Each row has a name. After each piece below comes the name of the row it's from, unless a question asks for something else. Each question is about the rows just above it. Places in a row count from 1.

Columns, left to right: X Q F P
[171 153  93  78]  D
[150 150 152 150]  L
[175 126 101 143]  M
[152 125 146 170]  V
[135 105 107 105]  N
[104  71 162 137]  C
[153 171  93 155]  J
[135 154 107 130]  K
[172 105 117 160]  G
Which value appears more than once in N?
[105]
Move every entry of [135] by -1 step of 1.
[134]
Where does [153 171  93] start? Give its row and place.
J, 1
Which column holds [ 78 150] top down?
P
How many entries does [150 150 152] have?
3
Repeated in L:
[150]
Move every entry of [150] by +1 step of 1.
[151]

Columns, left to right: dis lekas zor Binob Goka zoru feru kero Nugat zufi
[141  93 164  84 130 149 103 160 117 110] = Y
[116 169  95 155 118 152 100  88 129 147] = B
[133 119 138  67 140 143 108  67 122 119] = H
[129 100 128 131  88 127 133 100 146 109] = E
[132 136 106 117 132 133 104 100 119 115] = R
[111 113 148 111 111 115 111 144 131 131] = S
[121 136  91 112  96 130  96  69 118 137] = W
[ 92 132 134 141 137 106 133 189  90 153] = Z
[114 137 111 151  92 146 122  99 122 144] = U
[141  93 164  84 130 149 123 160 117 110] = T
[132 136 106] with -1 step of 1 on every entry:
[131 135 105]
How many entries does [133 119 138  67 140 143 108] have?
7
[119 115] begins in row and place
R, 9
Which value appears more than once in U?
[122]
Move every entry of [ 91 112] by +1 step of 1.
[ 92 113]
How many entries does [111 113 148 111 111 115 111 144 131 131] have?
10
The value that W holds more than once:
[96]

Columns, left to right: bel Notev zudok Bek Mer lefor gisu piz
[164 100 153 131 129 130 149  77]  moz
[ 97 156 137  51 101 107  86 121]  gilit
[163  74 137 129 134  86  74 118]  Vuzi
[156 137] begins in row and place
gilit, 2
Number of entries in [164 100 153 131]:
4
The value that Vuzi holds more than once:
[74]
Move every entry of [107] by +1 step of 1.
[108]
The row with [163  74 137 129 134  86  74 118] is
Vuzi

Columns, left to right: dugeg Nese lanif Gadi Vobog nul fale vifin voso Neto
[131 138 119 130 125 196 127 128 123 127]  Vaga
[134 143 132 143 157 128 131 135 135 127]  zimaz
[134 143 132 141 157 128 131 129 134 132]  vabug
[133 145 126 139 139 139 139 134 129 132]  Tesek
[134 143 132 143 157 128 131 129 134 132]  feb
[134 143 132 141 157 128 131 129 134 130]  zuv
Which column holds this, read top down? [119 132 132 126 132]
lanif
Repeated in Tesek:
[139]
Which column holds this, read top down? [134 133 134]
dugeg
How many entries does [134 143 132 143 157 128 131 135] have?
8
How many entries does [134 143 132 143 157 128 131 135 135] have?
9
The row with [134 143 132 143 157 128 131 129 134 132] is
feb

Columns, left to right: Golof mefe Solu mit Lavag Tuvo neki
[ 88 109 144 129 185 118  87] : Nula
[185  73 128 130 143  85  96] : ruk
[115 115 115  74 115 133 156] : biri
[151 107  77  77  66 128 120] : zabip
[116  83 107 205 138  97 123] : Gonem
[139  89 117 152 118 111 117] : takem
[150 162 160 104  47 174 146] : bokek
[139 197  91  94  89 128 106] : rig
[139  89 117 152 118  94  49] : nev
[148  80 145 135 105 119 118] : lop
Which column holds this, read top down? [ 87  96 156 120]
neki
Which value appears more than once in biri?
[115]

Columns, left to right: Nuso Desud sav borir
[174 148  55 120] : boded
[ 98 171 132 186] : Serod
[ 71  58 207 143] : gaz
[ 73 185  63 164] : Laba
How many entries does [71 58] have?
2
Row and place where [174 148] starts:
boded, 1

Columns, left to right: der gikuf taga fozus zate tigok ran zivi fov
[136 160 131 109 124 120 138 146 144] : gurog
[ 98 132 119 126  88 132 154 121 157] : vorot
[112 129 155 108 149 129 143 119 149] : fol
[133 111 172 100 118 105  98 135 125] : biku
[100 118] with -1 step of 1 on every entry:
[ 99 117]
Which column holds this, read top down? [146 121 119]
zivi
Count the entries of [133 111 172]:
3
[ 98 135] begins in row and place
biku, 7
Repeated in vorot:
[132]
find: [ 98 132 119 126  88 132 154 121 157]
vorot
find: [133 111 172 100 118 105  98 135 125]
biku

Columns, left to right: Sizu Rume vafo vageb defol Lodo tiri
[106 139 109  71 121 109 136]  vege
[123 124  72 119 138 123 145]  Kili
[134  81 106 144 151 135 111]  vadam
[ 84 145 129  99  68 114 123]  pofo
[116 119 109 139 128 142 130]  gopep
[138 111 104 134 118 110 120]  gogul
[123 108 114 145 120 123 115]  vilur
[119 145 107 126 156  72 105]  masag
[156 145 119 107 126  88 135]  mos
[ 96 133 101 109  97 106 113]  Sep
[110 119  89  81 135 141 146]  kal
How many entries does [119 145 107] have?
3
How many entries does [156 145 119 107 126  88] have?
6
[156 145 119 107 126] begins in row and place
mos, 1
Number of entries in [134  81 106 144 151 135]:
6
The value that vilur holds more than once:
[123]
Shift each entry of [101] by +1 times 1:
[102]

Columns, left to right: duzo kel fole fad Ziz bafog zutib gug Rik teke
[136 108 145 166 126 159 124 137 142  94]  kub
[109 133 107 123 109 129 121 145 129 130]  rap
[128 108 142 132 126 142 130 121 111 126]  fuge
[111 139 102 125 101 132 133 139 140 131]  Kad
[111 140 122  90 131 131 141 139 119 162]  soban
[139 118 121 139  65 136 114 139 140 113]  Vopo
[157 137 115 115 121  73 134  94 129 126]  kovim
Count the entries of [111 140 122  90]:
4
Which value appears more than once in Vopo?
[139]
Count the entries of [136 108 145]:
3
Which column holds this, read top down? [131  65 121]
Ziz

Columns, left to right: dizo bupas kosut punov Samep posat ziref
[129 120  79 134 146 177 153] -> fab
[133  93 119 133 137  93  93] -> buz
[ 79 137  90 145 100 126  65] -> nepup
find: [ 79 137  90 145 100 126  65]
nepup
Which column holds this, read top down? [146 137]
Samep
Shift each entry of [120  79] by -1 times 1:
[119  78]
[133 137  93  93] begins in row and place
buz, 4
[ 93 119 133] begins in row and place
buz, 2
[146 177] with -1 step of 1 on every entry:
[145 176]

